These are the activations of a small neural network, seen along a few directions. Each row is one input.
In each table, some parts of the input vary, and every possible input appears once, in random order.
A made-up example of a description, with smaller parts first: one of 5 places around a ring, together with either a single point or (one of 2 separate values, together with one of 4 places along a line) or one of 11 places along a line.
Shared parts are said once, and a part with two or three values counts as separate values.
(in the rows, 128 means zero)

Other details of the inputs shift rows strongly along two fixed directions, in all tables alike. That doesn't count.
These rows show it; all are for the same input, with only those details redrawn:
[ 91 139 127 123  63 161  92 127 163 172 116]
[125 107  76  83 107 171  71 141  97 152 130]
[117 120 105 103 106 150 101 137 140 146 124]
[142  95  60  68 135 166  74 150  78 137 135]
[146 113 118 106 187 102 158 147 173  95 132]
[ 95 137 128 121  73 156  98 128 164 166 118]
[117 144 175 150 157  82 191 131 249 103 118]

A family of inputs:
x1: [167 117 150 145 193  77 168 117 115  76 134]
x2: [121 139 174 153  56 135  77 125 120 137 103]
x3: [137 148 183 158 212  88 177 114 153  94 137]
x4: [175 116 126 101 183 127  82 138  43 112 132]
x5: [167 123 142 121 121 150  56 117  37 133 118]
x6: [123 141 176 171 155  56 175 142 220  79 116]
x7: [138 163 118 114 125 133 131 146  51 170 143]
x8: [163 103 116 126 188  95 197 108 143  87 139]
x9: [159 124 152 124 205  76 136 155 147  74 126]
x10: [104 143 128 119 114 161 115 126 138 170 127]
x11: [152 114 134 113 153 112  98 158  94 100 125]
x12: [ 97 123 101 128 111 153 149 110 142 142 134]
x13: [144 131 142 146 154 104 128 105 113 113 130]
x14: [182 129 181 153 194  91 153  95 101  89 132]
x15: [148  65  14  61 171 152 114 173  71  98 151]
x16: [152 114 109 127 188 103 181 103 152 102 140]
x17: [106 136 161 149  36 147 118 111 175 151 103]
x18: [141 178 145 116 139 145 120 136  45 191 147]
x19: [ 90 149 155 140  73 141  78 148 134 155 115]
x20: [ 87 224 247 185 100  68 203 162 245 160 111]
x21: [122 103  94 116 145 120 117 169 114  87 130]
x22: [147 105  72  72 199 158 114 150  78 122 144]
x23: [ 86 137 125 153  54 143  99 125 125 151 123]
x24: [130 114 131 141 174  75 204 138 232  78 127]
x25: [195  50  24  76 162 142 132 125  43  72 145]
x26: [143 128 128 123 209 117 184 114 143 120 150]
x27: [157 137 161 141 224  91 162 120 116  98 144]
x28: [114 124 116 133 114 145 102 119  80 131 131]
x29: [174 100 133 149 170  76 170 124 125  52 128]
x30: [117 164 177 148  97 141  67 109 118 169 112]
x31: [144 185 163 117 156 120 130 160  85 169 135]
x32: [154  90  71  71 187 140  72 182  41  89 139]
x33: [151 122 137 142 203  81 170 127 121  81 139]
x34: [113  90  58  94 140 143 139 162 138 103 137]
x35: [113 173 128 134  89 123 147 156 108 168 135]
x36: [121  96  83 110  86 151 118 140 124 129 126]
x37: [ 86 151 193 193   5 124 108 114 181 145  94]
x38: [136 163 197 170 166  99 142  90 150 131 128]
x39: [113 124 119 148 123 107 179 109 204 116 129]
x40: [154 122 146 151 111 122 114  94  79 115 122]
x41: [ 93 162 169 146  85 156  73 123 119 168 113]
x42: [145 134 153 134 131 143  91 100  59 149 134]
x43: [137 114 104 125 187 107 192 120 151 103 144]
x44: [141 118  87  97 138 179  90  96  64 173 146]
x45: [103 155 167 155  72 159 132  76 149 187 124]
x46: [119 105  76  81 130 159 102 162 107 137 136]
x47: [ 67 137 118 118  62 172 103 145 168 168 119]
x48: [135 126 124 120 210 123 185 116 147 113 148]
x49: [128 112 138 154  84 110 172 117 195  99 111]
x50: [ 93 135 145 163 112 103 157 131 176 101 124]
x51: [109 171 216 174 113 102 183  99 236 144 108]
x52: [ 98 138 130 154  57 138  90 110 127 150 119]
x53: [129 103  84 120 172 104 193 138 169  89 144]
x54: [125 107  76  83 107 171  71 141  97 152 130]
x55: [143 144 162 133 184 106 121 140 119 115 127]
x56: [ 94 133 145 154  37 139  85 136 130 147 109]
x57: [ 89 144 162 174  35 128 115 109 151 148 113]
x58: [152 141 157 130 206  95 176 118 187 109 128]
x59: [154  90  78  76 147 147 106 153  85 114 134]
x60: [141 147 106 106 145 107 149 194  90 129 139]
x61: [ 98 118 103 137  42 157 126 105 145 156 124]
x62: [154  94  79 113  84 172 105  86  57 141 130]
x63: [127 138 150 148  65 170 115  67 111 175 121]
x64: [160 111 106 101 104 176  80 106  59 150 121]
x65: [ 77 138 133 151  44 144  86 147 140 153 114]
x66: [113 103  77 115 148 126 173 137 162 100 140]
Describe the family of inputs behind these rows. -> one of 6 places around a ring, together with either a single point or (one of 2 separate values, together with one of 5 places along a line)
The inputs of x26 and x15 match in every part but the place on the ring of 6. If x48 is changed in the same way as x26 into x15, which row does it become? -> x34
The inputs of x54 and x24 match in every part but the place on the ring of 6. If x11 is changed in the same way as x54 into x24, which row does it become? -> x56
Change only the choice among 2 separate values in x38. List by row number the other rows that result. -> x44
Change only the place on the line of 5 in x19. List by row number the other rows that result. -> x2, x9, x11, x32
A walk changes only the place on the ring of 6. It starts at x8 and steps to x45. List the rest of the walk in order. -> x51, x59, x36, x61
List by row number the other rows that have the place on the ring of 6 in common with x64. -> x4, x5, x10, x22, x30, x31, x41, x51, x55, x58

A family of inputs:
x67: [138 126 132 132 130 122 125 120 119 122 128]
x68: [177  84  67  83 183 137 101 142  32  97 145]
x69: [121 128 104 109  90 167  77 132  65 165 131]
x70: [116 157 173 158 127 101 160 129 173 127 121]
x71: [158 122 145 141 190  82 174 132 145  76 130]
x72: [100 158 188 174  81 121 141 101 189 148 113]
x73: [ 98 125 106 121  62 157  94 137 138 155 118]
x74: [108 146 132 129  71 158  89 122 106 174 124]
x75: [138 116 125 130 174  96 185 131 175  89 134]
x76: [126 118  99 108  86 179  58 113  60 165 127]
x77: [121 117  96 116 129 140 130 128 122 133 136]
x78: [ 75 166 187 171  74 122 134 121 205 154 112]
x79: [134 134 135 125 141 128 130 131 121 133 132]
x80: [159  92  88  99 187 112 159 146 127  80 138]
x81: [151 133 144 124 194  99 163 135 143 103 133]
Describe the family of inputs behind these rows. -> either a single point or one of 4 places along a line or (one of 2 separate values, together with one of 5 places along a line)
Change only the choice among 2 separate values in x70. List by row number the other rows that result. -> x71
Change only the place on the line of 5 in x67. List by row number the other rows that result. -> x68, x71, x72, x76
